A small network was shown many inputs. Here are its activations along a few directions, one row for each input.
Each table varies a few parts of the input and shows all the possible inputs, shuffled.
A made-up example of a description, with smaller parts first: ring(5) and (point or line(9) or (values(3) and line(6))).
Shared parts are said once, and a part with two or three values counts as separate values.
In the rows, zero is written as 128.

Other details of the inputs shift rows strongly along two fixed directions, in all tables alike. That doesn't count.
To show where, the next rows are all for the same input, with only those details redrawn:
[228 117 154 106 114 116 140  90 133  96 160 141 116 180 148 130  95]
[169 120 125 137 121 134 151 105 134 122 135 153 172 148 118 110 146]
[156 118 141 119 118 129 134 115 117 115 141 126 115 143 135 135 123]
[ 75 115 150 106 119 134 108 153  82 120 131  77  38 103 152 172 109]
[ 78 123  99 165 130 155 151 134 120 151 103 145 202 102  91 105 193]
[144 123 109 153 125 144 157 111 136 132 121 160 205 136 103 100 168]
[101 115 157  99 117 129 109 145  86 111 138  79  32 116 160 174  97]
[ 85 120 120 140 126 146 135 139 107 136 116 119 136 107 118 132 156]

Table:
row 1: [163 138 126 112 133 110 117 129 153 114 137 126 120 139 131 119 105]
row 2: [154 128 155 126 131 121 139 119 116 125 134 145 121 154 140 129 112]
row 3: [ 62 133 143 103 137 116  82 171 110 129 123  76  33 100 144 168  84]
row 4: [115 137 119 118 127 119 117 150 143 126 120 120 126 116 119 126 131]
row 5: [194 133 143 104 125 104 116 119 158 110 143 142 118 169 133 130  88]
row 6: [180 138 113 140 141 118 132 103 174 134 130 164 186 154 113  93 118]
row 7: [ 86 142  91 163 140 154 126 125 162 162 100 158 212 108  99  89 163]
row 8: [ 58 141  99 139 143 136 114 152 137 151 103 111 138  81 113 115 149]
row 9: [ 50 133 116 150 135 128 135 173  96 149 111 117 135  90 111 140 169]
row 10: [217 131 147 120 134  97 145  92 133 113 152 142 112 169 154 123  87]
row 11: [112 141 116 122 131 138 109 127 148 134 122 122 128 110 135 117 126]
row 12: [173 125 140 130 118 116 139 101 136 127 151 147 114 153 151 146 119]
row 13: [ 90 119 124 136 124 144 133 138 106 134 119 118 129 110 121 134 152]
What is each input in this table made of? -> values(5) or (values(2) and line(4))
Change only the values(2) part in row 1. List by row number the other rows that result. -> row 3
Change only the line(4) part in row 11. List by row number the other rows that result. -> row 1, row 4, row 8

Table:
row 14: [171 129 128 121 128 119 127 111 143 118 143 136 128 146 132 122 113]
row 15: [104 129 127 125 133 132 119 131 125 133 122 113 107 110 134 131 122]
row 16: [149 123 133 119 119 125 137 126 127 115 137 131 125 135 133 132 131]
row 17: [142 133 132 123 126 123 122 129 137 124 134 131 122 138 131 130 121]
row 18: [127 137 103 158 138 136 147 128 151 149 108 168 217 129  93  93 168]
row 19: [144 133 127 126 130 121 127 127 136 123 137 128 123 133 132 127 121]
row 20: [ 89 134 109 144 131 139 129 144 133 140 106 133 164 110 107 116 159]
row 21: [144 134 138 123 130 118 123 130 133 129 133 135 123 138 130 131 115]
row 22: [199 132 132 121 127 111 135 106 152 113 149 146 139 160 133 114 112]
row 23: [105 120 134 125 126 138 129 137 106 122 123 113 119 121 121 132 131]
row 24: [137 131 133 120 127 126 117 125 135 125 137 128 115 137 134 136 115]
row 25: [ 83 133 107 146 134 144 126 140 134 146 111 136 162 109 108 120 157]
row 26: [114 124 132 121 122 131 130 140 117 122 130 119 112 118 134 141 136]
row 27: [119 123 135 133 129 123 134 131 117 128 127 126 112 130 134 143 123]
row 28: [137 128 137 119 127 128 120 119 137 128 132 130 116 135 135 126 115]
row 29: [143 131 131 121 125 123 122 129 137 122 131 130 124 138 129 128 122]
row 30: [122 123 130 120 119 129 135 136 119 118 128 120 119 121 129 136 137]
row 31: [146 119 132 123 115 132 130 117 125 123 136 126 120 135 135 136 123]
row 32: [ 97 135  90 162 138 141 145 135 144 148 101 148 210 107  90  94 183]
row 33: [105 125 131 124 124 132 128 144 115 124 129 117 111 114 135 144 138]
row 34: [144 131 127 123 129 120 125 128 135 122 134 124 121 132 131 126 121]
row 35: [ 96 133 133 125 132 126 116 150 119 137 120 117 109 115 129 141 122]
row 36: [140 131 127 123 130 124 122 123 134 123 138 125 116 131 134 131 115]
row 37: [109 129 131 129 125 130 132 131 107 130 124 117 112 119 137 134 131]
row 38: [193 128 140 126 122 116 142  98 132 117 149 150 135 161 144 118 113]
row 39: [147 130 130 121 132 115 127 128 131 126 132 126 124 134 130 125 116]
row 40: [131 130 120 145 128 132 145 118 124 135 124 146 160 130 125 113 147]
row 41: [146 119 132 123 115 131 131 117 125 122 135 125 121 135 133 135 124]
row 42: [132 132 118 152 130 133 147 116 128 139 125 153 174 130 124 109 151]
row 43: [140 135 108 148 131 134 141 123 152 137 119 160 194 136 103 100 158]
row 44: [142 124 128 143 131 123 145 119 131 130 128 147 149 141 125 127 134]
row 45: [113 128 127 124 132 130 120 128 126 130 121 113 111 113 131 128 124]
row 46: [108 129 128 122 127 131 113 137 126 129 126 118 108 122 130 139 122]
row 47: [103 120 136 126 128 139 126 139 105 124 126 114 115 120 126 135 128]
row 48: [113 134 100 151 136 135 140 132 143 140 112 143 186 116 103 102 165]
row 49: [169 128 136 126 123 121 141 108 124 120 140 140 130 149 140 121 121]
row 50: [105 119 128 128 118 139 124 133 115 132 126 113 111 115 135 144 130]
row 51: [115 132 128 126 134 121 123 141 123 133 126 118 115 118 130 133 121]
row 52: [ 98 133 127 129 135 123 121 147 119 137 123 113 110 109 130 137 123]
row 53: [140 127 137 118 126 127 120 118 137 126 131 129 116 136 134 126 115]
row 54: [118 119 137 124 126 136 129 133 109 120 128 117 119 128 125 131 126]
row 55: [147 121 133 124 119 132 128 116 127 125 140 127 120 137 140 139 121]
row 56: [147 130 130 120 132 115 128 128 131 125 130 124 125 135 128 125 117]
row 57: [144 131 136 119 129 118 123 131 132 125 127 129 124 139 128 129 115]
row 58: [140 128 130 120 125 126 119 124 135 122 132 129 120 138 129 130 118]
row 59: [ 93 130 127 126 134 134 118 135 122 136 121 110 104 105 135 134 124]
row 60: [170 123 134 118 117 122 141 117 134 110 141 139 134 146 131 125 129]
row 61: [172 128 127 120 127 118 127 110 142 116 139 133 130 146 128 120 116]
row 62: [129 133 116 141 136 135 135 116 143 138 124 142 159 123 121 109 140]
row 63: [149 121 122 136 120 136 138 112 135 130 133 142 154 137 126 124 138]
row 64: [149 122 136 129 127 120 141 119 125 122 132 135 124 145 130 134 121]
row 65: [198 134 138 119 124 114 130 107 153 115 149 152 138 166 133 119 112]
row 66: [115 123 134 132 128 125 135 133 115 129 125 124 112 128 132 142 124]
row 67: [144 129 125 123 129 124 123 122 134 122 135 126 121 132 130 127 118]
row 68: [102 120 137 127 130 139 124 140 105 125 128 114 114 119 128 137 128]
row 69: [ 99 132 132 123 131 126 117 148 120 134 117 116 111 117 127 138 123]
row 70: [116 124 137 135 131 122 132 131 116 129 129 126 111 128 138 146 122]
row 71: [ 98 128 121 125 131 130 116 139 121 130 122 109 108 109 128 136 127]
row 72: [141 128 131 121 131 126 124 117 135 125 131 124 116 128 134 123 117]
row 73: [113 119 137 125 127 137 127 135 107 122 128 116 116 125 126 133 126]
row 74: [ 95 128 126 122 127 132 112 141 122 129 120 112 108 115 127 139 126]
row 75: [101 131 136 121 130 133 114 132 127 136 127 118 103 118 137 137 119]
row 76: [107 128 134 120 127 132 115 131 127 131 121 117 108 119 132 132 121]
row 77: [ 84 133 110 144 139 132 131 149 125 146 109 125 152 102 112 120 150]
row 78: [ 87 129 133 123 130 136 113 138 123 138 121 113 100 110 136 138 122]
What is each input in this table made of? -> line(5) and (values(5) or (values(2) and line(4)))
Changing only the line(5) part turns row 19 into row 48. The same change can be made to row 36. Which row results? -> row 71
Changing only the line(5) part turns row 75 into row 78. The same change can be made to row 21. Which row results? -> row 35
Change only the values(5) part in row 64. List by row number the other rows that result. -> row 23, row 30, row 37, row 41
Change only the values(2) part in row 28. List by row number the other rows that result. -> row 15
Change only the values(2) part in row 48. List by row number the other rows that result. -> row 29
